Each row below holds a small network's activations on one record, seen along a few directions.
After each row come some of the record's fields: FETEL, DIL, SIGI, DUVU, BUZOD, NUM, DUF.
Not every record has every field; a missing one is left out.
The largest differences between rows may come from other fields.
Strong random noise was added to every row along 2 fixed directions; ignore it. To show where, here is one row again and again, with new noise each time:
[-273   -2 -589 -276  208 -418    1  308 -115   68   45 -304 -201 -245
   50  165  263  -32   84 -343]
[-189 -334  339  110  150 -435 -216  258  -27 -170   69  -38  194 -212
  168  159   87  -23  389 -168]
[ -64 -106  393   42 -129 -195 -116  -24  -89   64   54 -114  -35 -144
  259   -7 -107 -148   -2  135]
[ -13  109  190  -94 -275  -54   -4 -173 -146  257   40 -225 -265 -113
  281 -100 -174 -222 -302  264]

[-104 -409  -71  147  247 -430 -400  400  -85 -318   34 -189  251 -275
  -24  224  231  201  645 -458]
{FETEL: mure, BUZOD: vitov, NUM: bola, DUF: pupem}
[ -45  -12   88   10  219   10  113  124   40 -216   73  137   58   53
  -23   51  102  154   87   38]
{FETEL: gor, DIL: pas, SIGI: tibel, DUVU: binu, NUM: rut, DUF: zeko}
[ 103  215 -421 -251 -163  166   69 -137   -6   83  -32 -333 -255  -26
   -1 -184  -21 -160 -422  130]
{FETEL: gor, DIL: pas, SIGI: tibel, DUVU: binu, NUM: lefiv, DUF: zeko}
[ -90   76 -228  -46  177  499   24 -302   65  188 -155  157   27  386
 -152 -200 -155  115   30  151]
{FETEL: gor, DIL: pas, SIGI: tibel, DUVU: binu, NUM: minu, DUF: zeko}
[ -44 -232 -321 -193  140 -432  -59  383  162 -193  -41  -77   21 -333
   51   80  240  -96  127 -415]
{FETEL: gor, DIL: pas, SIGI: tibel, DUVU: binu, NUM: lefiv, DUF: pupem}
[ -41    7  326  219 -126  282   -8 -382   71   57   67  189  -37   85
  131 -253 -206 -180  -43  246]
{FETEL: gor, DIL: pas, SIGI: tibel, DUVU: binu, NUM: lefiv, DUF: pupem}
[ -84 -160  303  335  149  238  -69 -135   83 -213   78  397  296  279
  -65  -73  -54   -5  198  155]
{FETEL: gor, DIL: pas, SIGI: tibel, DUVU: binu, NUM: lefiv, DUF: zeko}
[ -97   74  158   32 -173  218  265 -247  -60  310  115   58   52  153
  -45  -48  102  -35 -223  280]
{FETEL: mure, BUZOD: nis, NUM: dobi, DUF: pupem}
[ 111  199  316   91  184 -219   10  409  438 -341    6  284  190  118
  -79  392  323   88  133   33]
{FETEL: mure, BUZOD: siv, NUM: rut, DUF: zeko}
[ -42   58 -175 -108 -103   92  162 -206 -107  153 -102 -128 -309  -31
   85 -233  -82 -162 -324    2]
{FETEL: gor, DIL: pas, SIGI: tibel, DUVU: binu, NUM: lefiv, DUF: pupem}
[ 189  186   34  -98  109  109 -141   19  175  -38 -206 -235  -15 -125
   45  -53  -67  192   97 -399]
{FETEL: gor, DIL: pas, SIGI: fesib, DUVU: menal, NUM: ped, DUF: pupem}
[ 208  231 -359 -173  -42   53   16   74   37  264 -234 -293 -303 -160
  181   95  -84   57 -348 -148]
{FETEL: gor, DIL: pas, SIGI: tibel, DUVU: binu, NUM: bola, DUF: pupem}
[  22  238 -434  -11  -76  490  217 -403  -12  380   -6  147 -163  276
 -370 -133  -27  -43 -255  163]
{FETEL: mure, BUZOD: nis, NUM: dobi, DUF: pupem}
[  19 -393  363  133   95  -15 -349   25  136 -319  -82   -3  384  -54
  -38  -97  -66  124  330  -67]
{FETEL: gor, DIL: pas, SIGI: tibel, DUVU: binu, NUM: lefiv, DUF: zeko}
[  61  -43 -186   14  167    7 -149  -67  -58    4  -19 -162   61 -174
 -254   28   89  156   39 -214]
{FETEL: mure, BUZOD: nis, NUM: bola, DUF: pupem}
[  -5 -382  350  243   -2  -48 -206  103  133 -158   67 -308  171 -338
  142   12 -120   20  224 -250]
{FETEL: gor, DIL: pas, SIGI: tibel, DUVU: binu, NUM: dobi, DUF: pupem}
[ -65 -227  109   16 -141  172   93 -298 -134  268  -31 -204  -47  -68
  170 -248 -225  101  -81   28]
{FETEL: gor, DIL: pas, SIGI: tibel, DUVU: binu, NUM: dobi, DUF: pupem}
[ -40 -360   56  229  329 -142 -283  242   70 -251   17  284  244   -5
 -116  110  157   76  565 -224]
{FETEL: gor, DIL: pas, SIGI: tibel, DUVU: binu, NUM: bola, DUF: pupem}
[ 417   45  498  -84   54   38 -168  148  285 -291 -347  165  -64   18
  104  145  -64   37   23 -112]
{FETEL: gor, DIL: pas, SIGI: tibel, DUVU: binu, NUM: bola, DUF: pupem}
[ -12 -127  426  104  -99  275  -29 -129  -24  -30 -119  125  190   25
    0 -163 -206  -19   47  434]
{FETEL: gor, DIL: sezoz, SIGI: tibel, DUVU: menal, NUM: minu, DUF: zeko}
[ 240   55  -35    5 -285  209   91  -78   46  277 -201  -96 -293   89
   63  -48 -154  -99 -383   93]
{FETEL: gor, DIL: pas, SIGI: tibel, DUVU: binu, NUM: dobi, DUF: pupem}
[ 177  -75 -383 -331  134  282 -248  101  162   62 -335 -354  -59 -165
  -69   27 -202  211  105 -559]
{FETEL: gor, DIL: pas, SIGI: tibel, DUVU: binu, NUM: minu, DUF: pupem}
[ 149  113 -432 -259   -3 -132    3  169   69   15 -172 -203 -315 -335
   20   30   37  -40 -141  -98]
{FETEL: gor, DIL: pas, SIGI: tibel, DUVU: binu, NUM: bola, DUF: pupem}
[-156 -209  541  335 -134   10  -37  -47 -232 -184  148  269  241   50
  129 -138  -45 -205  -65  349]
{FETEL: gor, DIL: sezoz, SIGI: tibel, DUVU: menal, NUM: lefiv, DUF: zeko}
[-151 -427  141 -111  395  -82 -125  269  -41 -329  -12   15  337 -317
  -26  163   72  225  508 -480]
{FETEL: gor, DIL: sezoz, SIGI: fesib, DUVU: nasuk, NUM: ped, DUF: pupem}
[ -87   38 -471 -140  157 -168   43  197  -44  190  -19 -227 -253 -100
 -116  198   91   30 -120 -341]
{FETEL: mure, BUZOD: fegug, NUM: dobi, DUF: pupem}
[ -41  -87 -427 -184  128  138  -48 -307 -133   77  -90 -339  -78 -131
   41 -145  -56  135   36 -172]
{FETEL: gor, DIL: pas, SIGI: tibel, DUVU: binu, NUM: ped, DUF: pupem}
[-198 -254  130  138  -78   97  -55 -398 -144   44  216  104   24   -4
   40 -171 -177 -213   91  237]
{FETEL: mure, BUZOD: vitov, NUM: lefiv, DUF: pupem}
[ 109  -38  295  162  -75   86  -31 -154 -126  -59   52 -180  -14  -59
  202 -141   -3   -4   12   76]
{FETEL: gor, DIL: pas, SIGI: tibel, DUVU: binu, NUM: ped, DUF: pupem}
[ 274  279 -199 -102 -410  190  191 -306 -208  205   24 -255 -496 -277
  173 -115 -295 -101 -647  160]
{FETEL: gor, DIL: pas, SIGI: fesib, DUVU: menal, NUM: bola, DUF: pupem}
[ 193  412  155 -144 -280  267  147  -16  175  196 -166   92 -113  108
   41  145  -78 -230 -340    6]
{FETEL: mure, BUZOD: nis, NUM: minu, DUF: pupem}
[-117 -118  326   43 -162  102   78 -294 -136  -55   30   23 -196  -13
    9 -138 -177 -110  -46  171]
{FETEL: mure, BUZOD: fegug, NUM: lefiv, DUF: pupem}
[ 348 -122  598   79 -381  310 -158 -344   31  -31 -121 -236  -36 -114
  246 -224 -409 -140 -218  120]
{FETEL: gor, DIL: pas, SIGI: tibel, DUVU: binu, NUM: lefiv, DUF: pupem}
[ -23  114  -77   -7   -6  -70   52  323    7 -133  -10  283  334  142
  -34  154  410   79   42  -68]
{FETEL: gor, DIL: rirab, SIGI: tibel, DUVU: nasuk, NUM: minu, DUF: zeko}
[-107 -360  345  173   81 -627  -77  261 -151 -238  318   34  199 -215
  196  190  208  -96  353  -39]
{FETEL: mure, BUZOD: vitov, NUM: ped, DUF: pupem}
[ 110  -17  304  145  -26 -372  -79  298  139  -41   60 -119   18 -259
  349  122   50   12   66 -103]
{FETEL: gor, DIL: pas, SIGI: tibel, DUVU: binu, NUM: ped, DUF: pupem}
[ 180 -159  393   62   65   -6  -39   78   87 -139  -58   25   54  -89
  164  152  -27  142  139   35]
{FETEL: gor, DIL: pas, SIGI: tibel, DUVU: binu, NUM: ped, DUF: pupem}

Here are new rows. What are their fields?
[ 427 -248  497  105 -143   81 -168  -32  156  109 -315   64   46   65
   10 -127 -364  121   53  -18]
{FETEL: gor, DIL: pas, SIGI: tibel, DUVU: binu, NUM: dobi, DUF: pupem}
[-189  125 -431 -239 -204  -83   64 -101 -223  286   46 -306 -255  -24
   56 -128 -156  -96 -262  146]
{FETEL: mure, BUZOD: vitov, NUM: minu, DUF: zeko}
[  90  201 -230 -326 -150  173   65 -214  -68  151   31 -443 -332  -33
  104  -46  -21  -65 -348 -113]
{FETEL: mure, BUZOD: fegug, NUM: ped, DUF: pupem}
[ 223  273 -224  -34  -64  307   -3 -131   -4  156 -120   31 -294  133
  -16 -126  -75  -70 -190   48]
{FETEL: gor, DIL: pas, SIGI: tibel, DUVU: binu, NUM: bola, DUF: pupem}
[-117  102 -579 -264  168   46   72 -105  -52  226   96 -130 -232    4
  -55   23   57 -129  -23   -1]
{FETEL: mure, BUZOD: vitov, NUM: ped, DUF: pupem}
[-282 -369 -296  136   91 -443  129  105 -312 -153  202 -138  104 -370
   60  -77   63  -50  294 -348]
{FETEL: gor, DIL: pas, SIGI: fesib, DUVU: menal, NUM: lefiv, DUF: pupem}
[-199 -197  170   89 -245  -53   40 -367 -233   51   91  -87 -112  -39
  161 -117 -163 -168 -145  103]
{FETEL: mure, BUZOD: fegug, NUM: lefiv, DUF: pupem}
[ 185   68  128   47 -220   76 -144  -70  -26  101 -239   44 -184   17
  166 -109 -151   45 -179  -17]
{FETEL: gor, DIL: pas, SIGI: tibel, DUVU: binu, NUM: bola, DUF: pupem}
[ -91 -307 -313  -66  299  -53 -160   75  -19 -170 -141 -260   33 -190
 -163  -91   73  136  327 -470]
{FETEL: gor, DIL: pas, SIGI: tibel, DUVU: binu, NUM: lefiv, DUF: pupem}
[ 119 -164  261   43  -56 -129  -79  -89  -55 -151  -67  -20  -85 -120
   26  123 -176  -22  106   19]
{FETEL: mure, BUZOD: fegug, NUM: bola, DUF: pupem}
[-200   74 -551 -213   49 -155  143  -45 -137   20    0 -393 -297 -385
  171  -30   50   70  -59 -171]
{FETEL: gor, DIL: pas, SIGI: tibel, DUVU: binu, NUM: ped, DUF: pupem}
[  70 -258  498  236  -65  -99   90   24  -12  -51   45  107  112   84
  160  -72   39    0  173   35]
{FETEL: gor, DIL: pas, SIGI: tibel, DUVU: binu, NUM: dobi, DUF: pupem}
[ 138 -160   92   36  177  258  -89 -267   76  114  -38  148  133  160
   19  -31 -120  146  155  121]
{FETEL: gor, DIL: pas, SIGI: tibel, DUVU: binu, NUM: ped, DUF: pupem}
[  40  220 -326 -157  -35  178  -62  -66   10  254 -304 -253 -279 -124
  178   -8 -126   71 -317 -129]
{FETEL: gor, DIL: pas, SIGI: tibel, DUVU: binu, NUM: bola, DUF: pupem}
[ 194   40  200  -36  -29   37   51    2   75  152 -113 -152  -70  -46
  255    8 -112   -5 -150   50]
{FETEL: gor, DIL: pas, SIGI: tibel, DUVU: binu, NUM: ped, DUF: pupem}
[  82   69 -237 -185  117  -67 -212   88   92   33   12    3  -52    4
   35  196   48   43  140 -183]
{FETEL: mure, BUZOD: vitov, NUM: bola, DUF: pupem}
[ 404  599  -56 -184 -278  132  212  272  211   90  -45  118 -425  169
  -30  -34 -131  -52 -322  155]
{FETEL: gor, DIL: pas, SIGI: tibel, DUVU: binu, NUM: minu, DUF: zeko}
[ -12  140 -361 -200  365  174   54    6  207   43    8  202  -12  439
 -301  173  113   63   14  -73]
{FETEL: mure, BUZOD: fegug, NUM: rut, DUF: zeko}
